Small tables with named rows and columns. After each table, cells are looked up by row and column.

Table vifuv
|  | san | reli | rol |
|---|---|---|---|
| kibupus | 154 | 62 | 148 |
| kubosi | 148 | 73 | 149 |
| veso | 146 | 88 | 154 |
| pek | 154 | 97 | 143 |
| lib | 168 | 90 | 155 |
| sak | 179 | 114 | 165 |
| pog | 158 | 127 | 151 |
| gemu | 163 | 133 | 147 |
| kido | 158 | 150 | 151 |
| zoti | 167 | 159 | 151 |
| rekelab | 164 | 170 | 145 |
| bedakor | 152 | 185 | 142 |
| zigopaf | 163 | 203 | 138 |

What is the rol of bedakor in vifuv?
142
What is the san of rekelab in vifuv?
164
What is the reli of zigopaf in vifuv?
203
What is the rol of sak in vifuv?
165
What is the rol of kibupus in vifuv?
148
What is the rol of rekelab in vifuv?
145
What is the reli of zoti in vifuv?
159

digubu =
|  | sos | tup | vizu | zom | rov | tiza | gigin | nulegon | gunutor |
|---|---|---|---|---|---|---|---|---|---|
| lera | 1975 | 5157 | -8032 | 4774 | 4650 | -8757 | 4745 | 5507 | 469 |
| lof | 1051 | 961 | -2967 | -2617 | -5212 | 3606 | 1277 | 1794 | 931 |
| gur | -3769 | 897 | -5632 | 4655 | -4673 | -1458 | -4004 | 3256 | -3571 |
| kavesu | 686 | -4022 | 5489 | 1430 | -3512 | -8751 | 4865 | 4221 | 760 |
| zaz | 1635 | 3173 | 4265 | 3219 | 2107 | -7161 | -7987 | 379 | 5483 |
| rogis | 376 | -3227 | -7713 | -4261 | -6971 | 5093 | -7816 | 4821 | -1692 |
| pak | -746 | -5189 | -7473 | -1795 | -8525 | 5320 | -8167 | 2762 | -3322 |
| susit | 5479 | -7506 | -8467 | -3761 | 4932 | 1549 | 790 | -2509 | 4894 |
| bam | -4189 | -5065 | 198 | 4675 | -529 | 3599 | -5686 | -3619 | 473 |
| kupen | -4807 | 3902 | 2484 | -5598 | -3304 | 3306 | 2012 | 1567 | 3132 |

What is the nulegon of kavesu in digubu?
4221
What is the sos of kupen in digubu?
-4807
What is the zom of zaz in digubu?
3219
What is the nulegon of pak in digubu?
2762
What is the vizu of kavesu in digubu?
5489
What is the sos of gur in digubu?
-3769
What is the gunutor of lera in digubu?
469
What is the tiza of bam in digubu?
3599
What is the tup of lof in digubu?
961
What is the tup of gur in digubu?
897
What is the sos of lof in digubu?
1051

sabo
|  | parerav | zit | rulap | leg | kugusot | zodin | gupot | sugesab |
|---|---|---|---|---|---|---|---|---|
| bogolu | -0.1 | -7.7 | -5.2 | 7.3 | -3.2 | 5.5 | 3.1 | -2.8 |
| fifezi | -1.0 | 8.6 | 4.3 | -9.0 | 3.4 | -7.8 | -4.2 | 1.9 |
| totalug | -0.9 | 9.7 | 4.6 | -9.5 | 3.7 | -8.5 | -4.5 | 2.2 |
| bup | 0.2 | -5.2 | -3.0 | 4.9 | -2.8 | 4.0 | 1.9 | -1.5 |
| keteki | -0.5 | 2.5 | 1.0 | -2.7 | 0.7 | -2.6 | -1.5 | 0.4 |
| sikebuf | -0.1 | -3.9 | -3.2 | 4.3 | -2.1 | 2.8 | 1.6 | -1.6 |
| sugesev | 0.4 | -9.9 | -4.9 | 8.5 | -4.5 | 7.6 | 3.6 | -2.6 |
| sadu | -1.2 | 8.8 | 3.9 | -9.0 | 3.8 | -8.2 | -4.2 | 1.6 |

bogolu, kugusot: -3.2
fifezi, leg: -9.0
sugesev, leg: 8.5
bup, sugesab: -1.5
keteki, kugusot: 0.7
sugesev, zodin: 7.6
fifezi, gupot: -4.2
totalug, rulap: 4.6
totalug, parerav: -0.9
bogolu, leg: 7.3
sikebuf, zit: -3.9
keteki, zodin: -2.6
sugesev, sugesab: -2.6
Row with the largest kugusot: sadu

muz
cols = tize, von
vapubo: [45887, 29661]
nok: [7936, 32345]
buret: [49477, 9634]
zividog: [86800, 54282]
goginuz: [25052, 19249]
vol: [47479, 28815]
tuneko: [54217, 46009]

What is the tize of nok in muz? 7936
What is the tize of goginuz in muz? 25052
What is the von of vol in muz? 28815
What is the tize of buret in muz? 49477
What is the von of buret in muz? 9634
What is the von of goginuz in muz? 19249
What is the tize of vol in muz? 47479
What is the von of tuneko in muz? 46009
What is the tize of zividog in muz? 86800
What is the tize of tuneko in muz? 54217
What is the von of zividog in muz? 54282
What is the von of nok in muz? 32345
What is the von of vapubo in muz? 29661
What is the tize of vapubo in muz? 45887

kipa =
         tepu  peparu  saran  rin  let  nuzume  sisi  zos  zon  muv
noleg     151     160    147  153  173     126   153  141  103  108
pevil     179       3    162  152   91     161   123  187  223  216
tofado    220     170    139  149   83     161   113  131  165  179
bosor     131     173     43  115  210     123   139  253  160  173
pemukig    93     141    188  127  103     133   152  165   95  172
fir       143     228    132  203  204     108   175  140   98   51
tofi      158     167     89  142  113     136   143  141  119  165
tev        83     106    195  151  195     171   142  210  139  114
desut     162     186    126  198  145     118   144  215  222  127
neguv     176     144    188  158  142     174   110  198  185  151
kope      171     120    162  153  180     113   153  147   75   95
latet     107     231    134  118  163     158   154   91   97  129
sosegef    98     151    132   97  114     127   230  133  108  110

muv of fir = 51
let of pemukig = 103
zon of tofi = 119
zon of neguv = 185
tepu of tofi = 158
zon of kope = 75
muv of tofado = 179
sisi of pemukig = 152
rin of desut = 198
muv of pemukig = 172
sisi of sosegef = 230
tepu of kope = 171
saran of sosegef = 132
zon of bosor = 160
tepu of bosor = 131
peparu of tofi = 167
rin of pevil = 152
zos of neguv = 198
Row with the largest tepu: tofado

nek
columns: fofef, zosi, tuf, nekofo
lar: [305, 161, 329, 910]
gazelas: [497, 565, 461, 82]
videl: [439, 657, 437, 29]
gog: [402, 262, 405, 613]
zonidu: [424, 525, 425, 228]
tenesug: [401, 254, 407, 621]
ruvi: [411, 284, 406, 578]
kav: [509, 564, 470, 65]
fatezus: [317, 335, 344, 654]

zosi of zonidu is 525
zosi of ruvi is 284
zosi of lar is 161
zosi of videl is 657
nekofo of zonidu is 228
tuf of fatezus is 344
zosi of tenesug is 254
nekofo of videl is 29
fofef of zonidu is 424
tuf of tenesug is 407
fofef of tenesug is 401
fofef of gog is 402
fofef of videl is 439
nekofo of fatezus is 654
fofef of kav is 509
nekofo of gazelas is 82

Table navet
         novotap   neka
gonuzi     53574  20219
nit        50329  24154
ves        34413  83152
lubut      51734  22315
simagil    52463  21408
kifesa     52145  21854
vaga       33675  84281
nidonu     34552  83254
memi       31568  86176
tosi       53172  20612
mafudu     52687  21109
lutesal    53304  20521
bususi     53237  20553
bapovu     36689  65819

nit, novotap: 50329
nit, neka: 24154
nidonu, novotap: 34552
vaga, novotap: 33675
nidonu, neka: 83254
bapovu, novotap: 36689
gonuzi, neka: 20219
gonuzi, novotap: 53574
vaga, neka: 84281
kifesa, novotap: 52145
bususi, neka: 20553
mafudu, neka: 21109

kezosi
|  | sim | buvuved | guvit | dibogol | fadu | tudese | rulefi | des | dekelo | sudab |
|---|---|---|---|---|---|---|---|---|---|---|
| lanison | 5.968 | 3.955 | 5.505 | 5.201 | 6.218 | 4.986 | 2.282 | 6.655 | 5.717 | 5.672 |
| vik | 3.150 | 5.231 | 5.758 | 5.543 | 5.151 | 6.284 | 8.556 | 4.447 | 5.810 | 5.467 |
| rez | 5.735 | 6.022 | 5.630 | 4.568 | 4.670 | 8.258 | 3.879 | 4.562 | 6.124 | 6.437 |

lanison, buvuved => 3.955
rez, fadu => 4.670
vik, rulefi => 8.556
vik, des => 4.447
lanison, des => 6.655
rez, des => 4.562
rez, guvit => 5.630
lanison, fadu => 6.218
rez, tudese => 8.258
vik, sudab => 5.467
vik, fadu => 5.151
lanison, dekelo => 5.717
lanison, dibogol => 5.201
rez, dekelo => 6.124
rez, dibogol => 4.568
vik, buvuved => 5.231

